A small network was shown many inputs. Here are its activations along a few directions, one row for each input.
Each table varies a few parts of the input and shows all the possible inputs, shuffled.
Descriptions start from the smaller parts, as in this example, which fits no table here: one of 4 places along a line, together with either a single point or one of 9 places around a ring or (one of 2 separate values, together with one of 5 places around a ring).
Shared parts are said once, and a part with two or three values counts as separate values.
In the rows, 128 means zero.

Other details of the inputs shift rows strongly along two fixed directions, in all tables alike. That doesn't count.

A family of inputs:
R1: [170 115  79  86 102 112 197 128  96 113  78 181]
R2: [120 154 166  79 181 147 101  82 175 117 147 120]
R3: [153 136 151  50 132 123 123 101 131 129 120 170]
R4: [ 89 125 132 207 158 136 116 168 168 149 154  82]
R5: [ 89 127 146 195 126 134  95 157 131 138 160  82]
R6: [145 153 139  81 168 116 148  98 152 130 108 161]
R7: [107 118 137 189 118 150  81 163 132 133 160  81]
R8: [159  99  68 230  82  97 199 204  87 155  90 138]
R9: [188 107  77  98  96 134 168 131  90  96  89 168]
R10: [ 80 124 139 195 126 137 100 145 132 135 161  78]
R11: [186 128 107 101 106  95 182 140  94 132  73 196]
R12: [ 94 147 176  45 157 132  90  63 155 127 155 132]
R13: [174 115  81  98 101 127 160 142  77  88  81 174]
R14: [ 85 130 142 195 129 117 115 144 148 164 156  80]
R15: [174 111  68  98  97 134 174 131  86  90  84 162]
R16: [124 142 148  80 174 157  90  89 164 104 146 115]
R17: [138 149 153  65 139 104 132  94 124 132 110 167]
R18: [111 150 167  56 147 145  96  62 159 117 157 116]
R19: [104 126 151 194 122 139  92 160 138 147 162  85]
R20: [ 81 121 147 191 129 125  97 163 137 152 161  87]
R21: [103 120 140 195 119 141 102 148 145 146 167  75]
R22: [107 142 156  54 147 152  78  67 139 101 151 121]
R23: [129 147 146  64 140 107 138  81 125 130 110 164]
R24: [160  86  57 225  76 110 198 212  85 144  94 137]
Each input here is: one of 4 places along a line, together with either a single point or one of 5 places around a ring.
Question: Changing only the place on the line of 4 turns R18 into R1. The same change can be made to R5. Which row results?
Answer: R20
Question: A walk changes only the place on the line of 4. It starts at R11 and steps to R3. List the rest of the walk in order.
Answer: R19, R7
Question: Which other rows does R4 become when the place on the line of 4 takes its other values? List them by row number.
Answer: R2, R6, R16
Question: Which other rows does R23 become when the place on the ring of 5 takes its other values? List them by row number.
Answer: R8, R11, R14, R17

A family of inputs:
R25: [ 93 125 135 128 135 144  96 118 138 120 153 101]
R26: [148 107  75 191 111 105 192 190  98 137  87 154]
R27: [124 145 135 108 147 126 129 104 132 116 121 131]
R28: [127 143 131 107 149 132 132 106 138 114 125 130]
R29: [120 133 158 132 137 143  83 143 142 130 149 111]
R30: [162 139 115  88 133 111 171 110 117 123  92 173]
R31: [101 133 141 135 157 142 109 126 156 124 147 105]
R32: [113 128 134 134 133 151  99 113 145 120 154  91]
R33: [165 128 134  90 132 143 109 132 134 116 124 147]
R34: [201 125 105  86 113 132 158 122 107 106  94 177]
R35: [ 91 127 154 123 124 125  95 117 131 138 155 109]
R36: [149 103  62 193  89 129 177 178  84 111  95 127]
R37: [110 113 110 203  92 115 137 167  98 141 129 103]
R38: [100 134 137 135 132 143 100 110 136 121 152  94]
R39: [ 98 131 155 131 134 121 107 124 149 154 152 114]
R40: [153 110  84 189  90 106 184 178  95 143  95 141]
R41: [116 137 139 138 154 146 109 116 159 124 150  97]
R42: [170 128 114  89 115 116 162 115 120 128 102 164]
R43: [107 119 131 130 136 152  96 122 147 120 155  97]
R44: [120 137 130 101 127 132 117  97 118 111 127 125]
R45: [122 139 143 103 148 113 132 113 136 137 120 148]
R46: [152 132 106  79 138 118 163 115 110 102  87 176]
R47: [136 103  93 235  98 124 140 223  93 135 114 115]
R48: [103 135 152 135 155 128 113 125 159 147 147 114]
R49: [159 125 110  86 103 121 159 112 101 114 103 161]
R50: [133 118 130  96 120 135 121 117 132 124 137 133]
R51: [131 142 130 107 149 136 132 106 141 113 125 129]
R52: [129 140 145 102 127 115 131 105 134 141 129 138]
R53: [102 107 113 243 131 129 128 196 146 161 149  80]
R54: [152 128 119  79 115 101 162 116 105 130  92 182]
R55: [101 133 150 132 121 131 103 113 134 137 156 101]
R56: [ 98 122 148 127 124 135 100 124 138 137 158 105]
R57: [166 120 106  92 105 126 156 117 108 114 107 156]
R58: [101 141 159 140 129 115 107 115 139 154 147 108]
R59: [136 129 125  98 154 142 128 115 149 112 127 134]
R60: [166 138 115  86 134 114 171 110 120 122  92 172]
R61: [125 137 160 140 132 143  94 122 142 132 153 106]
R62: [137 109 100 244  93 118 146 198  88 140 116 111]
R63: [114 116  99 190 132 128 147 172 123 125 121 114]
R64: [115 129 128  90 130 132 114 103 120 109 126 134]
R65: [ 94 124 149 125 124 132  99 121 136 137 158 107]
R66: [143 139 138 104 147 128 133 106 150 133 128 134]
R67: [ 97 123 134 130 135 148  97 120 140 119 153  98]
R68: [111 125 150 132 136 130 105 127 158 151 155 109]
R69: [161 124 114  74 116 110 167 119 114 128  94 181]
R70: [127 146 144 112 143 113 133 106 133 137 121 139]
R71: [144 137 146  92 130 124 109 124 112 119 116 156]
R72: [122 138 159 142 133 138  94 120 138 134 153 109]
Question: Changing only one part turns R30 into R66. The same change can be made to R39. Which row results?
Answer: R68
Question: What do these inputs look like to the network?
Answer: one of 2 separate values, together with one of 4 places along a line, together with either a single point or one of 5 places around a ring
Question: Which other rows does R69 become when the choice among 2 separate values takes its other values? List them by row number.
Answer: R40
Question: List by row number the other rows that have the place on the line of 4 and the choice among 2 separate values in common with R72.
Answer: R28, R30, R38, R52, R55
Question: A walk changes only the place on the line of 4. It starts at R33 and steps to R29. List the rest of the walk in order.
Answer: R47, R71
Question: List by row number the other rows that have the place on the line of 4 and the choice among 2 separate values in common with R27.
Answer: R37, R44, R58, R62, R70
